A small network was trained on invented records. Each row is its activation on one of them, seen along a few directions.
Records have a field called PEMU. Each example row is followed by its value.
Other fields move the rows too, some of them a lot.
Random noise pushes rows far along 14 fixed directions. That doesn't count. These rows show it; they differ only by the noise:
[ 159   91 -208  187  248   59 -192 -167  152   39 -126  -89  160   -1
  170  270  -57  167  121  340   97  143  -74 -188  169 -325  247  170
  163 -210   17 -106  395    9 -264]
[-126   96 -237   15 -198  119  118  -39   56   20  -77 -270  -72 -129
  -45  194  -55   43  -91 -143   72  234    8  331  -74  184  120   19
  -69 -121 -175  386    9    1   40]
[ 180 -168  356   77  -18 -235  -38   36  137  104  504  187 -138 -262
 -191 -283  377  193 -139  -35 -326 -214   82 -417  111  287 -381 -157
 -118 -193  -33  183 -186 -109 -257]
[-138  -23  -60  205 -121  -51 -163  133 -169  232  266  115 -234    1
   25  262   65   96   61  195 -159   44 -290  -33 -269  519  210  259
  -23  102   82 -192   64  -83  -60]
[ 361  213 -507  221   16   80 -611  -29   70  149 -222 -167 -294  462
 -145  298 -333 -158  -29  325  154  174 -283 -122 -240 -161  638   90
 -153 -169   53   69  123  272   -2]
[ 155   20  420 -175 -134  -79   70   92  187  -79  497  191  -77  119
 -355   -9  -76 -210 -237 -285  101 -317   50 -217 -177  227  -38  -65
 -305  207  313 -198  -23 -405  239]
[-442  410  594    4  -77   35 -144 -244 -352 -329   45  142 -118  168
 -105   63   87 -123 -316  -25  -29  -11  -53 -171   52 -382 -308  143
  -54   19   60 -186  378 -258   23]
[-412  235   90  388   26  350  188  320  -23  199 -147  390   38  289
 -216   76  234  252  122  266  287  -65 -112  -60 -192   85  183  -21
   80   81 -315 -167    4   61  -15]
[ 192 -240   95 -143   12   42  124   73  359  -76  134  -57  -74  242
  377   -9  -98  -56 -166  103  -79  -55  -91  -91  186  201  312   54
 -249  -66    9  -81  102  137  177]
[ 215   35   89   51  122 -301 -436  -24 -114  -68   -3  181 -236 -133
 -228 -261  187  -76 -127   35 -231   -7  -35 -259  -48 -108 -120  -98
  168  127   55 -143 -267 -208 -158]
[  10   60 -275  330   44   -5  323  321   15  385  250  294  130  189
 -541   14  178  303  297  205   76 -245   93    9 -299  290  -94 -480
  108   70  -70  121 -201   59   98]
[ 214  -39 -121  -96    5   18    4 -207  307  -93  -99 -487  -47 -337
   21   33  149   30 -328 -172  -80  467 -129  203   39  143  282  122
    5 -122 -306  546  -76   36 -170]
[ -87   67 -160   93   34  244  221  196  145 -100 -243   51  -84  291
  -79   67  -86   43  -50   75   78   32  120  187  -90   75  270 -301
 -166  148 -129  -19 -235  -52  290]
[ 100 -145  -46  156  -32   21  318  185  272  119  459  121  -75  241
 -119  244  -25  167 -158  162  -82 -135   67    2 -116  558  200 -302
 -344   38  126  -14  -59 -211  184]
[-323  109 -362 -116 -448    0 -146  146 -176  103 -212    3  -80 -110
  277  151 -327 -241   44 -152  458   59  -98  409  -33  -13  171  458
  305 -134  -26 -124  307   -1  112]
[ 355 -342 -214 -276  210   -6  172  254  228  -10   92  -79  305 -374
  241 -114  -96  122  680  -80 -145 -242  159 -183   18   55   45  190
  231  219  243 -338 -131  -40  180]

[ 160   60 -257   46  209  -38   98  123 -164 -249  294   62  222  272
 -108   73  -56  137   52  479 -170 -158  189 -246  -77 -397    8 -100
  318  -30  281 -235  240  -72  331]	rep
[-215  -83   23  -25 -227  -52 -171  -22  -18   31 -146  174 -248 -245
  411  -45 -169  -52   58 -116   33 -127  200   -2  350   58 -255   38
  -94 -283   31 -120   55 -115 -175]	suvop
[-300  -10  161 -170 -371 -244   79 -221 -211  115 -100   -3 -414  -25
   46 -122 -105 -277  -79 -484 -192  -22   -5  462   71  508 -465 -403
 -409   91  -17  307 -246   69   67]	gid
[  94  -14  298  186   66  -91 -140 -189  416  219 -210  270 -151 -400
 -245   92   13  -99 -196 -460  308   86   34  129   45  423   44 -255
 -337  301   57 -196 -397 -693 -530]	nure
[-196  202  454   56  168  127  106 -198  -89   -4   37  -33  192  141
 -197  173  243   41  -52  -33   65  144 -338   -1 -202  -25   63  181
  -16  339  -57  -83  184  -11  -99]	kabu
[ 190   27   16  -48   17 -109 -330  -81  -45  -45  173   -5  151 -489
 -125  -78    1  100  186 -108   32 -176  272 -391  115 -439 -370  225
  217 -310  195    0  118 -225 -293]	suvop
[-225 -410  152 -278  -76  380  283  410   88 -476 -231 -136 -245 -329
  575 -225   42   66    7 -199 -458  107  190  116   39  431  233  267
 -255  285 -160 -233 -609 -160  372]	nure
[-325  -92  -10   47  -82  261  -41  183 -169 -224 -197   42 -382  -98
  321  122  -87  100  114   29 -364   54  139   25  -70  356  121   88
 -297  183   56 -292 -322 -241  160]	gid
[-159  111  213   -7 -284  189 -193   75   27 -203  -56  -57 -273 -242
 -304  135  -13 -135 -524 -436  189  238   51  195 -261  193  225  195
 -345  173  -64   55 -402 -574  -46]	kabu
[ 273   68  -72  186  186  111 -165 -163  316  194 -240 -125   10  260
  -48   54   63   33  -89  160  184  201 -263  -94   60 -106  359  -63
 -123 -156 -251  273   70  376 -284]	kabu
[  10  142 -219 -169 -319  -95 -168  -96 -328  -57  307 -301 -123  176
 -145  242 -284 -230 -166  -72  -56   77 -132  165 -282   10   43  206
  -81 -103  225  232  258   94  277]	rez
[-101   85  159  129  135  431  -40  120  154  -13 -113   89  385 -359
   11  121   -3  322  461  -46  341 -187  318 -430  137 -470  -76  392
   14 -191   30 -266  145 -249 -288]	kor
[-108   83  363   82   -4   23  128  -87  174  104   29  289   65  204
  -81  -27   39  -35 -201  -71  307 -157   39  -77  187  -57 -128 -208
 -168  -70  -67  -49  145  -75 -145]	rez
[-399  136  206  -46  -61  576  562  312  -24 -232   46  -47  270  421
  -64    9   56  204   94   73  113 -153  128  -10 -129 -171   39   86
 -168  -19 -204   91   88  271  504]	kor
[ 143  -59 -251  -69 -160 -116 -292  167 -124 -187   81  111 -250 -105
  -65  -33 -297 -119  -92  -50  -92 -166  368  -79  -40  -69  -77 -106
  -78  -77  297 -180 -236 -388  167]	suvop
[ 236 -199  -60 -327 -183  -55 -411   86 -139 -286  219 -366 -322  -64
  240   44 -242 -252 -131  -97 -381   92 -134  -90 -208  141  279  499
 -214   71  279  -74 -119  -25  308]	namu
[ -38  -71 -695  327  -31  136  587  351  328  306   78  244  314  -29
 -205  315 -163  352  138  182  502 -146  495  386  -33  245   99 -553
  153 -153  -22   64  -65 -321   88]	namu
[-166 -136  127  106   95  -96   54   36 -135   72 -298  265 -236  326
  277 -255    7  -36  176  128 -316 -160    1   89  219  156 -237 -440
 -239  150  -55 -198 -284  256   73]	nure
[ 159 -226 -110    0  142  113   62  247  184   79   29  126  173  -72
  119   90 -191  123  451   15   60 -262  214 -152  -10   66  113   25
 -124  178  276 -434 -179 -206   80]	kor
[-227   34   -8  -11  -18   11  166 -238  -64  -43 -237 -105  -26 -247
   77  173 -115   15  106 -277  -75  135  197  349   91  161 -221 -232
 -186  161   61   54 -118 -282  -62]	gid
[ 139   16 -238  -83 -116  175 -293  182  -30 -174 -249 -220 -345  150
  -79 -114  -63 -150 -230  -22 -108  236 -133   56 -261   35  440  114
 -129   24 -205  228 -383  214  212]	rez
[ -76  442   66  318  201   36  -67 -320 -236  263  192   50  170  285
 -489  498  -50  116  378  203   86  -80 -156 -212 -255 -148 -178 -148
 -116   79  280  -53  486  -31 -148]	namu
[ 393 -175  143  -46  363 -150 -230 -175  261  -37  -31  -22   -9  -93
  276 -115  131  -27   26  204 -217   83 -229 -374  196  -42  222  147
  110   72   65 -244   63   81 -256]	rep
[-104   18   85  182   74 -154 -230   19 -373  118  125  125  -61  -29
  -31 -121  263  189  233  233 -355  -75 -106 -253  -10  -71 -296   60
  120  -59  -25  -30  -10  168 -175]	rep

Here are new rows. What is PEMU for each?
[   2 -152  153  -27   59  192  234  151  256 -144   89  -39   93 -131
  126  -67  267  166 -265   55   -8  150  -69  -48  -10  170  282  218
  104   37 -229    8  -84  -44  -26]	kabu
[-536   20 -130  -63    2   85  591  270 -187   84 -397  373  343  288
  283  -95  -49  -25  357   61  387 -156   -3  540   33  -66  -65 -151
  498  397 -133 -464   92  168  362]	kabu
[  64 -217 -147 -107 -386 -222   60  169   74   52  571  123   23  -64
  193   56 -248  -54 -266   11  174 -291  253  -12  178  125 -141  111
   14 -432  278  -57  307 -218  108]	kor
[ 224 -177 -266   22  165  105  -51   37   83   50   21 -207   61  106
  278  253 -216   67  305  227 -178   50 -153  -45  -87  145  371  221
 -115   85  208 -208   88  148   86]	nure
[ -46  -13 -205 -122 -285 -279 -119  -48 -356  234  558 -197  279 -550
   -1  230  -74   62  376 -138   24  -99  -44    0 -108    2 -333  602
  382 -235  319   54  491  -87 -142]	rep
[ 346 -106  398   85  148  289 -130   70  664 -137  180   30    7  171
   72  183   11   18 -537  125  277   67 -127 -450   99   20  694  334
 -418 -120  -12 -205  124 -278 -181]	rep
[ 262   85  475 -210   92   51 -430  -30  106  -86 -237  -97 -246  -17
 -242 -436  219 -322 -106 -279  -55  100 -393 -370 -194  -69  190  288
  -81  220 -218   85 -313  289 -101]	suvop
[-183  -20  172   42  -49   54  340  -67  152  -97  143  -51  -37   -7
   87   90  252   74 -523   58  -14  251 -127  219   37  320  161  -19
   13  -15 -238  180  126 -118  -23]	nure
